Here are a small network's activations along a few directions, averaged over the inputs that share one value of a field.
Related values have similar rows: they may be neighbours, one step apart, or belong to one group.
In the rows, 500 means zero.
Strong random noise was added to every row along 18 fixed directions; ignore it. To show where, here is one row again and again, with new noise each time:
[273 562 540 498 517 421 311 616 828 505 331 598 572 316 656 500 550 257
 328 438 403 559 440 522 482 277 530 249 525 300]
[536 576 610 566 544 601 759 600 440 456 470 537 381 735 505 418 657 310
 400 368 495 630 380 611 531 574 557 681 577 519]
[741 335 414 539 464 421 565 745 354 528 366 335 424 509 476 362 246 534
 521 309 334 600 535 687 658 295 533 599 476 423]
[411 541 318 875 647 479 611 291 608 274 440 509 518 473 845 618 708 383
 382 438 459 526 481 304 458 512 364 590 507 388]
[556 559 391 592 441 652 368 345 367 436 521 431 549 494 451 605 686 741
 700 356 567 345 202 181 494 616 499 407 650 521]
[543 668 617 604 645 497 480 554 465 568 784 368 528 566 702 520 514 258
 188 235 685 642 648 562 757 695 706 661 421 566]
[594 369 472 432 266 436 313 414 216 532 726 881 494 558 402 578 549 394
 687 704 669 289 493 454 473 643 571 645 475 587]
[586 484 257 521 288 591 385 590 438 399 454 774 534 542 513 395 517 468
 242 611 654 581 348 497 668 672 607 708 540 555]
[315 577 649 548 533 778 744 684 417 534 421 513 409 544 473 654 557 223
 410 434 367 645 200 594 397 517 608 221 427 858]
[363 584 563 593 523 542 626 562 288 439 313 514 704 473 415 576 417 475
 494 410 197 531 521 574 429 208 555 514 331 412]
[534 593 690 753 628 233 501 595 413 554 460 358 525 408 546 670 341 434
 468 317 347 522 649 289 496 292 597 319 275 385]
[567 431 502 391 628 561 476 574 516 676 487 278 458 473 381 502 431 707
 729 493 590 372 435 682 466 458 594 574 583 481]
[670 316 301 484 187 720 439 419 433 492 308 477 520 608 407 649 415 676
 602 310 196 552 637 540 475 393 240 196 575 804]
[569 507 642 415 619 592 620 680 416 504 731 416 560 727 582 453 499 626
 308 417 427 633 508 707 758 590 569 729 586 450]
[318 666 569 391 422 426 489 516 559 520 636 508 510 723 625 573 447 373
 238 423 425 628 567 459 618 459 538 396 548 538]
[516 459 428 720 634 576 576 585 293 532 554 582 527 603 617 703 554 463
 587 492 420 403 424 677 543 518 616 786 453 548]
[530 642 530 538 600 585 583 405 248 583 641 384 717 420 350 628 488 530
 399 459 714 536 586 436 439 525 690 550 218 615]
[523 538 532 447 467 436 338 758 436 682 445 485 657 469 414 622 393 526
 490 282 419 525 472 589 561 181 688 377 383 360]
[536 555 591 546 451 525 444 807 628 514 469 662 413 622 383 486 453 589
 732 410 629 505 380 663 530 545 468 616 479 498]
[377 707 380 359 537 355 446 528 772 557 593 360 537 596 524 282 359 465
 454 467 440 623 569 680 672 432 322 424 590 558]


Values of Nise:
e6: [342 614 503 474 421 543 358 691 495 457 417 615 715 537 406 625 339 890
 529 588 251 459 467 542 594 419 483 520 444 421]
e5: [607 561 385 408 448 346 488 531 605 716 445 568 339 687 353 407 523 451
 581 651 543 486 429 509 482 530 477 389 643 656]
e9: [323 494 869 338 509 871 593 619 700 399 469 481 369 565 484 471 513 535
 582 278 643 566 613 791 466 713 496 655 501 562]
e4: [452 591 634 295 722 428 841 467 511 780 568 222 371 781 486 618 559 495
 254 605 598 561 604 534 382 440 736 556 516 471]
e8: [600 628 501 591 738 514 583 434 638 586 505 391 709 449 414 507 598 617
 433 506 461 595 651 562 456 490 368 413 407 558]
e1: [566 667 555 546 564 549 692 442 510 521 437 404 491 832 436 437 575 626
 521 417 217 558 635 595 572 568 325 570 655 584]
e10: [685 402 503 568 620 485 553 485 650 664 526 366 285 697 648 564 597 473
 485 445 472 474 666 647 542 646 465 596 706 578]
e3: [417 508 680 515 554 498 715 535 459 484 441 556 352 489 365 540 500 434
 693 603 420 491 464 501 303 484 423 390 361 661]
e7: [613 474 254 425 467 504 541 509 570 577 531 280 379 541 557 475 392 577
 446 358 763 602 563 532 566 516 542 595 423 559]
e2: [546 494 326 428 382 448 383 348 543 496 603 468 514 532 614 550 531 600
 371 456 565 529 603 326 582 536 443 466 532 491]
Nise is arranged as a 2 by 5 grid.
- Which values are neighbours of e3? Give them in the order they are listed. => e9, e2
- Which values are neighbours of e5? Give them in the order they are listed. => e8, e1
Each value of Nise is a pair of two hidden parts, and every pair occurs once (2 first parts, 5 second parts).
- Changing only the second part turns e8 into e2. e5 has the same second part as e8; what does that change turn e5 into? => e7
- Changing only the second part turns e10 into e6. e1 has the same second part as e10; what does that change turn e1 into? => e4

Values of Naru:
v8: [301 501 673 375 510 534 571 451 653 359 579 514 528 669 629 556 489 808
 401 696 597 453 654 463 457 603 481 816 604 161]
v1: [594 321 203 548 378 556 338 451 600 419 440 555 511 401 654 418 416 487
 516 444 463 508 669 672 626 520 337 598 499 583]
v7: [686 261 584 569 708 490 620 614 358 601 669 501 464 315 512 579 467 450
 524 686 514 486 550 670 494 580 556 523 273 653]
v10: [668 317  30 582 540 367 316 525 668 554 582 417 568 409 750 470 134 664
 313 680 575 568 837 775 773 555 402 738 446 592]
v4: [403 625 806 594 697 294 520 757 437 569 495 336 435 515 519 454 184 467
 597 435 326 449 586 621 616 424 648 614 441 400]
v2: [532 239 250 485 217 679 286 459 395 485 377 519 450 576 664 777 477 602
 715 191 376 350 553 575 518 345 493 568 609 482]
v3: [741 375 744 622 486 804 794 599 417 495 197 375 262 552 194 624 452 713
 536 469 605 579 521 465 236 674 560 451 437 789]
v6: [523 428 195 319 326 698 416 468 364 490 769 531 592 578 607 532 615 493
 483 327 579 581 309 549 678 525 446 449 531 641]
v9: [598 364 413 547 504 460 521 400 124 488 622 367 586 482 442 497 258 593
 776 480 259 378 643 618 577 415 414 575 430 630]
v5: [566 501 260 384 515 551 422 670 378 653 971 700 785 445 456 649 616 531
 463 597 840 608 217 609 585 462 554 455 248 632]
Each value of Naru is a pair of two hidden parts, and every pair occurs once (2 first parts, 5 second parts).
- Changing only the second part turns v4 into v5. v9 has the same second part as v4; what does that change turn v9 into? => v3
- Changing only the second part turns v2 into v6. v7 has the same second part as v2; what does that change turn v7 into? => v1

Values of Nosa:
w7: [388 620 429 545 329 627 652 449 539 389 638 645 522 780 543 699 589 562
 560 437 416 631 510 417 442 565 208 380 418 743]
w5: [550 649 569 679 397 666 798 413 421 253 242 559 465 471 265 341 436 500
 316 560 765 696 572 340 311 696 486 684 304 627]
w1: [417 494 475 495 448 546 666 456 476 377 401 606 559 729 583 605 593 675
 299 617 536 526 501 376 435 477 547 735 540 243]
w4: [182 674 447 438 450 640 599 328 428 325 518 688 397 667 545 281 667 220
 656 600 450 349 327 716 526 723 470 938 709 570]
w2: [412 158 723 365 334 784 405 668 644 388 532 449 308 530 665 728 358 788
 694 380 510 437 466 615 461 547 428 447 700 428]
w9: [353 660 350 793 505 501 830 589 303 395 301 690 556 829 479 763 608 428
 678 290 300 549 340 555 335 137 452 698 305 469]
w8: [469 483 727 581 470 472 346 577 398 562 552 618 396 441 569 556 320 211
 588 356 610 409 743 624 556 616 707 628 337 566]
w3: [523 457 776 341 701 669 772 491 599 537 548 478 656 536 391 579 767 551
 307 519 607 691 590 593 281 406 489 412 434 396]
w6: [411 469 625 299 437 640 588 701 646 662 408 561 301 822 386 867 566 802
 520 492 825 469 367 504 272 407 754 604 526 409]
Nosa is arranged as a line.
- Which values are neighbours of w3? Give them in the order they are listed. => w5, w9
- Which values are neighbours of w7? Give them in the order they are listed. => w1, w4
